Each row below holds a small network's activations on one input, seen along a few directions.
In each table, some parts of the input vary, and every possible input appears once, in random order.
A made-up example of a description, with smaller parts first: ring(5) and (point or line(11) or (values(2) and line(6))).
Shared parts are said once, and a part with two or three values counts as separate values.
In the rows, zero is written as 128.

Other details of the inputs vary at random and push rows far along two fixed directions, the same in every table; ignore that.

Table:
R1: [165 141  90 131 118 153 158 137 152 126 135 120 107 149]
R2: [112 124 153 153 151  92 112  95 117 127 124 138 131 134]
R3: [170 123 102 124 121 143 161 135 161 133 141  96 112 157]
R4: [119 129 117 140 132 107  91 125 117 114 122 133 123 121]
R5: [172 120 111 117 127 150 172 128 153 144 114 127 138 143]
R6: [146 110 108 154 139  92  88  92 127  99  89 128 123 142]
R7: [171 132 103 137 122 141 155 129 151 133 111 151 127 145]
R8: [114 112 125 123 122 115  92 113 121 103 124 107 119 126]
R9: [175 130 101 136 127 142 168 133 155 131 108 138 144 143]
R10: [145 104 107 132 139  97  98  90 126 103  99 113 123 139]
R11: [122 125 128 152 138 106  91 121 124 122 129 122 115 125]
R12: [111 118 154 144 137 107  99 113 112 128  99 140 138 123]
R13: [117 127 148 154 143  94 104  99 113 129 130 145 114 131]
R14: [ 47 131 171  85 107 155 125 176  96 131 157 134 152  80]
R15: [165 146 103 138 130 140 169 117 151 137 152 123  97 160]
R16: [114 127 123 138 128 118  87 118 107 102 130 117 107 124]
R17: [128 120 119 146 138  99  89 106 125 105  99 125 134 129]
R18: [109 113 132 128 126 110  92 119 118 109 137  94 110 123]
R19: [114 111 126 122 121 114  98 115 116 101 123 114 123 128]
R20: [128 120 133 145 124 113  80 103 105  99 112 123 103 126]
R21: [ 46 164 169 107 135 136 152 169 111 158 180 146 168  92]
R22: [ 59 154 150 103 121 145 138 184 114 145 157 141 174  82]
R23: [170 149 102 145 137 129 173 121 161 144 145 135 113 154]
R24: [122 108 158 156 145  98  92 105 112 125 100 135 132 125]
R25: [173 123 101 136 129 135 166 126 155 132 101 144 136 151]
R26: [109 113 126 120 125 112  97 121 114 102 131 103 116 122]
R27: [116 126 153 148 136 105 100  96 104 119 136 134  99 137]
R28: [172 141 120 128 120 160 171 136 144 139 115 143 108 153]
R29: [118 125 123 139 123 120  90 112 110 101 120 128 112 130]
R30: [129 117 157 147 132 115  91 109 103 119 113 133 101 130]
R31: [106 114 159 131 130 100 104  94 110 121 141 121 113 138]
R32: [114 112 129 127 140 105  94 111 119 121 127  98 128 115]
R33: [159 133 107 122 125 132 174 116 157 137 156 108 108 161]
R34: [115 107 151 127 121 117  95 113 112 112 114 117 118 126]
R35: [177 137 100 137 120 143 157 134 152 133 114 144 127 142]
R36: [109 104 141 122 121 112  96 116 112 111 119 121 121 122]
R37: [168 134  99 138 133 137 166 139 160 138 126 122 139 145]
R38: [ 50 138 153  86 105 148 127 176 104 133 175 119 148  84]
R39: [ 53 157 159 106 115 154 112 173  95 138 175 128 137  82]
R40: [176 135 114 131 114 159 165 133 144 132 117 139 112 154]
R41: [ 52 160 159 105 115 154 132 193 106 156 175 147 162  71]
R42: [ 37 155 171  85 130 141 147 163 102 162 192 131 168  84]
R43: [179 121 123 120 137 148 172 127 154 153 116 128 133 145]
R44: [117 146 159  85 109 191 199 185 139 169 157 146 152 118]
R45: [168 127  89 116 130 138 165 128 159 134 124 110 131 143]
R46: [126 111 120 125 135 105  92 101 121 111 110 110 133 122]
R47: [166 126 103 118 135 144 167 137 158 147 138 106 132 145]
R48: [170 130 115 139 129 144 168 131 155 139 102 140 143 147]
R49: [115 169 122  95 104 184 194 194 143 159 154 168 165 108]
R50: [114 165 118  94 118 175 201 197 145 157 156 148 177 111]
R51: [109 113 155 131 147  96 109  88 112 132 135 124 130 129]
R52: [126 103 149 134 130 111  93 100 117 112 103 118 104 137]
R53: [183 133 123 144 130 143 166 132 151 149 112 149 122 148]
R54: [175 120 113 117 132 146 173 122 153 148 109 130 131 149]
R55: [120 126 129 147 130 118  91 119 116 115 139 107 101 130]
R56: [175 138 112 140 123 144 159 132 152 138 108 146 126 147]
R57: [124 100 131 129 135 100  93  99 115 115 106 121 132 120]
R58: [171 129  86 110 132 137 166 131 154 133 124 116 134 143]
R59: [113 125 151 145 131 108  91 117 106 128 107 146 123 122]
R60: [117 128 118 147 133 104  88 120 120 114 123 127 118 120]
R61: [119 118 133 151 144 100  93 117 125 120 121 114 131 129]
R62: [114 131 124 140 130 110  85 118 117 112 116 137 127 115]
R63: [ 55 133 162  82 121 152 133 173 102 148 153 139 171  73]
R64: [117 128 124 140 124 122  85 112 114 103 123 121 109 125]
R65: [167 132 106 127 117 159 166 135 144 129 121 144 112 148]
Description of these inputs: ring(5) and (values(2) or line(11)).
- The inputs of R37 and R32 match in every part but the ring(5) part. If R17 is changed in the same way as R37 into R32, which row does it become? => R46
- The inputs of R50 and R4 match in every part but the ring(5) part. If R21 is changed in the same way as R50 into R4, which row does it become? => R23
- Change only the ring(5) part in R36. List by row number the other rows that result. => R7, R25, R57, R65
- Change only the line(11) part in R65. List by row number the other rows that result. => R1, R16, R20, R28, R29, R30, R39, R40, R55, R64
- Change only the line(11) part in R8. List by row number the other rows that result. => R3, R14, R18, R19, R26, R34, R36, R38, R44, R52
- Change only the values(2) part in R21. List by row number the other rows that result. => R2

Table:
R66: [141 129 117  93 120 151 179 132 148 138 157 112 123 137]
R67: [171 140 129 143 126 146 153 138 140 156 114 140 126 142]
R68: [ 69 124 172 130 148  79  70  92  88 115 139 131 136 109]
R69: [ 71 151 148  93 127 115 112 124 111 123 165 116 130  90]
R70: [ 95 129 137  94 107 156 141 152 109 123 156 121 134 117]
R71: [ 17 127 174 128 128 105  29 148  65 105 158 116 130  73]
R72: [140 132  98 127 122 120 120 100 136 102 127 113 108 141]
R73: [138 140 112 143 118 137 131 138 134 113 120 152 125 133]
R74: [143 115 126 155 140  87  88  71 118 113  93 139 104 150]
R75: [184 123  96 119 123 155 160 122 157 114 118 100  98 161]
R76: [127 136 108 137 138 108 119 109 129 123 152 112 114 125]
R77: [147 130 108 107 114 159 160 171 144 128 102 151 173 113]
R78: [139 100 141 143 143  93 111  80 125 120 110 123 110 154]
R79: [153 133 120 135 114 154 139 152 143 132 117 140 121 137]
R80: [192 116  90 141 144 110 175 105 174 143  90 111 150 154]
R81: [120  97 144 131 138  94  74  95 110 107 123  91  95 133]
R82: [ 92 147 143 107 109 146 145 158 120 120 140 164 141 106]
R83: [153 139 110 147 115 139 135 151 137 128 110 148 122 143]
R84: [153 129 119 124 130 143 146 138 150 140 154 105 115 133]
R85: [173 125  73 106 122 154 157 146 162 123 115 103 156 139]
R86: [113 158 135 122 138 144 179 148 138 154 168 150 154 123]
R87: [173 136 117 149 143 131 167 125 157 149 134 129 131 159]
R88: [109 151 163 113 116 157 173 174 136 177 166 132 153 109]
R89: [ 71 165 165 120 121 161 144 190 105 166 156 170 161  91]
R90: [142 133 119 116 130 150 167 152 144 159  97 156 180 108]
R91: [149 111  94 174 145  76  55  58 121  73 103  91  83 152]
R92: [ 17 129 195 100 101 142  90 156  70 129 145 163 156  70]
R93: [139 152 127 132 137 144 167 151 132 144 137 172 141 131]
R94: [159  73  78 145 147  64  75  79 139 101  89  85 115 144]
R95: [ 61 105 179 132 136 101  62 102  77 120 120 146 133 109]
R96: [115 128 126 128 118 131  90 132 120 118 135 104 111 120]
R97: [158 107 106 172 146  76  80  79 132 101 122  92  85 148]
R98: [151 117 150 140 134 136 137 119 124 138 103 138 119 138]
R99: [134 136 151 105 123 164 195 154 141 166 146 128 143 138]
R100: [171 117 112 130 119 152 157 136 145 120 100 135 104 150]
- The inputs of R79 and R96 match in every part but one. If R73 is changed in the same way as R79 into R96, which row does it become? => R91
- What do these inputs look like to the network? => ring(5) and (point or ring(6))

Table:
R101: [199 143 105 156 120 152 162 124 152 132 101 163 100 160]
R102: [181 126  93 122 144 128 187 110 167 144 125 117 140 157]
R103: [ 93 115 127 123 127 101  84 105 111 101 178  68  82 129]
R104: [187 131  51 116  96 163 140 142 161  94 134  87  80 158]
R105: [142 126 104  89 116 164 182 175 156 146 117 131 171 112]
R106: [146 128 127 146 123 135 121 125 124 116  99 148 118 137]
R107: [104  77 146 137 152  58  48  73 110 105 108  88 126 120]
R108: [ 88 157 131  76 107 182 180 202 128 153 149 156 185  89]
R109: [ 49 144 183 101 134 136 138 166 106 165 169 139 169  82]
R110: [147 128 118 147 124 127 119 125 131 117 102 144 131 137]
R111: [183 140 118 139 134 144 190 114 157 148 130 140 113 166]
R112: [126 108 128 154 138  94  63  97 106  98  86 126 125 122]
R113: [ 33 159 208 120 126 137 110 158  74 159 177 164 141  82]
R114: [114 111 152 166 151  70  68  75 110 111 116 121 110 140]
- What do these inputs look like to the network? => values(2) and (point or line(6))
- The inputs of R102 and R108 match in every part but the values(2) part. If R103 is changed in the same way as R102 into R108, which row does it become? => R104
- Change only the line(6) part in R106. List by row number the other rows that result. => R101, R105, R108, R110, R112
- Change only the values(2) part in R110. List by row number the other rows that result. => R114
